cols: E D A J Z R Q Y M T
[ -18   18  -72  -23   79   21 -113   -7   80  -32] : Q130
[ 13  81 -62 -19  42 -35  73 -92  14 -61] : Q338
[ 49 -50  77  31  35  15  -7  51 -14  62] : Q816
[ 72  68 -29 -22  72  -1  37 -22  61 -71] : Q188
[ -20  -11  -49  -18   71   22 -106    5  100   58] : Q852
[ 66  67 -33 -20  70  -5  42 -31  58 -70] : Q4
[ 57  77 -48  76  77   8 -47   7  60 -62] : Q304
[ 51  69 -42 -16  63 -15  52  -6  49 -70] : Q969
[ 40 -57 101  36   9  17  10  50 -28  46] : Q983
[ 33  74 -53 -15  54 -26  61 -70  34 -68] : Q403
loc: [70] -> Q4, 5
loc: [63] -> Q969, 5
col: [ 68 -11] -> D
loc: [-48] -> Q304, 3
loc: [-71] -> Q188, 10
loc: [57] -> Q304, 1
asked: [ 52  70 -41 -17  62 -15  53  -6  49 -70] -> Q969

cols: F C K U W
[  4   1  14 -17 -19] -> Q666
[ -6 -26 -47 114 101] -> Q891
[-13 -40 -44 -39 -16] -> Q516
[  3 -14   9 -33 -12] -> Q287
[ 6 16 20 -8 -7] -> Q674
loc: [-19] -> Q666, 5
asked: [ 7 17 20 -8 -8] -> Q674
asked: [-14 -39 -45 -39 -16] -> Q516
col: [ -6 -13] -> F
asked: [ -5 -28 -49 114 100] -> Q891
loc: [-13] -> Q516, 1

cols: G V B N L P
[-114   28   -4   30  -46  -83] : Q758
[-15  11  44  28 -39  56] : Q598
[-114   28   31   30  -46  -83] : Q942
[ -4  41  29  20 -27 -22] : Q959
loc: [44] -> Q598, 3
col: [ 56 -83 -22] -> P
loc: [-22] -> Q959, 6
loc: [-15] -> Q598, 1
loc: [29] -> Q959, 3

cols: Kazu Bilas nebu Pite Dul tok Meba
[-10  36   3 -26  -6  -5 -61] = Q563
[-43 -15 -23   6 -42 -15 -43] = Q632
[-10  36   3 -17  -6  -5 -61] = Q417
asked: [-42 -14 -23   6 -42 -15 -43] -> Q632
col: [-26   6] -> Pite
col: [ 36 -15] -> Bilas
col: [-43 -61] -> Meba
loc: [6] -> Q632, 4

cols: mitev mido Nenu bez
[-121  -29  -47 -101] -> Q91
[-120  -36  -29  -83] -> Q883
[-121  -29  -29  -90] -> Q235
[-100   21  -62 -116] -> Q404
[-100   21  -69 -115] -> Q228
loc: [-36] -> Q883, 2
asked: [-119  -30  -48  -99] -> Q91

cols: gedi tugun Vez kopi mis
[ 49  28  73  17 -34] : Q941
[ -1 -14  71 -44 -56] : Q687
[ -1 -14  71 -44 -25] : Q402
[49 28 55 17 41] : Q363
[-112  -35   32  -21  -92] : Q388
asked: [ -1 -14  71 -44 -25] -> Q402
col: [-14  28 -35] -> tugun
loc: [-21] -> Q388, 4
loc: [-112] -> Q388, 1

cols: sule Kude tubap dalat Dodu kufir lunal
[-37  67 109  19  87   2 -76] = Q610
[ 40 -94  68  86  64 -80  12] = Q125
[-114  -78   91   10  -32 -105   -7] = Q600
[ 40 -94  68  86  62 122 -96] = Q707
[-42 -39  78 -56 -91 -14  21] = Q98
[-48  63 101 111 -95 -91   2] = Q440
[-104   88    0 -117  114   16    4] = Q280
[-110  -49 -116  -68   49   56   82] = Q80
col: [  86  -56  111 -117  -68] -> dalat
col: [   2  -80 -105] -> kufir

cols: Subed Kofaf zofos Gazab
[10 87 70 36]  Q465
[  6  43 109 -72]  Q686
[-35  63  48  18]  Q512
[-18  70  51  13]  Q175
[  1  57  94 -26]  Q895
[ 26  61  65 -63]  Q682
[ 34  63  61 -60]  Q948
col: [87 43 63 70 57 61] -> Kofaf
asked: [11 87 71 37] -> Q465
col: [26 34] -> Subed

cols: gebif vugu kep Vil
[ 81 -70 -84 -74]  Q994
[  91 -108 -109  -86]  Q937
[ 81 -93 -86 -76]  Q480
[ 81 -88 -84 -74]  Q457
[108 -93 -86 -76]  Q9
[ 89 -86 -85 -80]  Q972
[  91 -108  -91  -86]  Q595
[ 104  -48 -109  -93]  Q270
asked: [ 82 -93 -86 -75] -> Q480
col: [ 81  91  81  81 108  89  91] -> gebif

cols: gemi dalut zigu fif lofin
[108 -17  12  23  25]  Q721
[  18  -17 -109    2   25]  Q584
[ 23 -17   1   2  25]  Q211
[   5  -25 -109    5   24]  Q69
asked: [   5  -27 -109    6   23] -> Q69
asked: [   5  -25 -109    5   24] -> Q69
col: [-17 -25] -> dalut

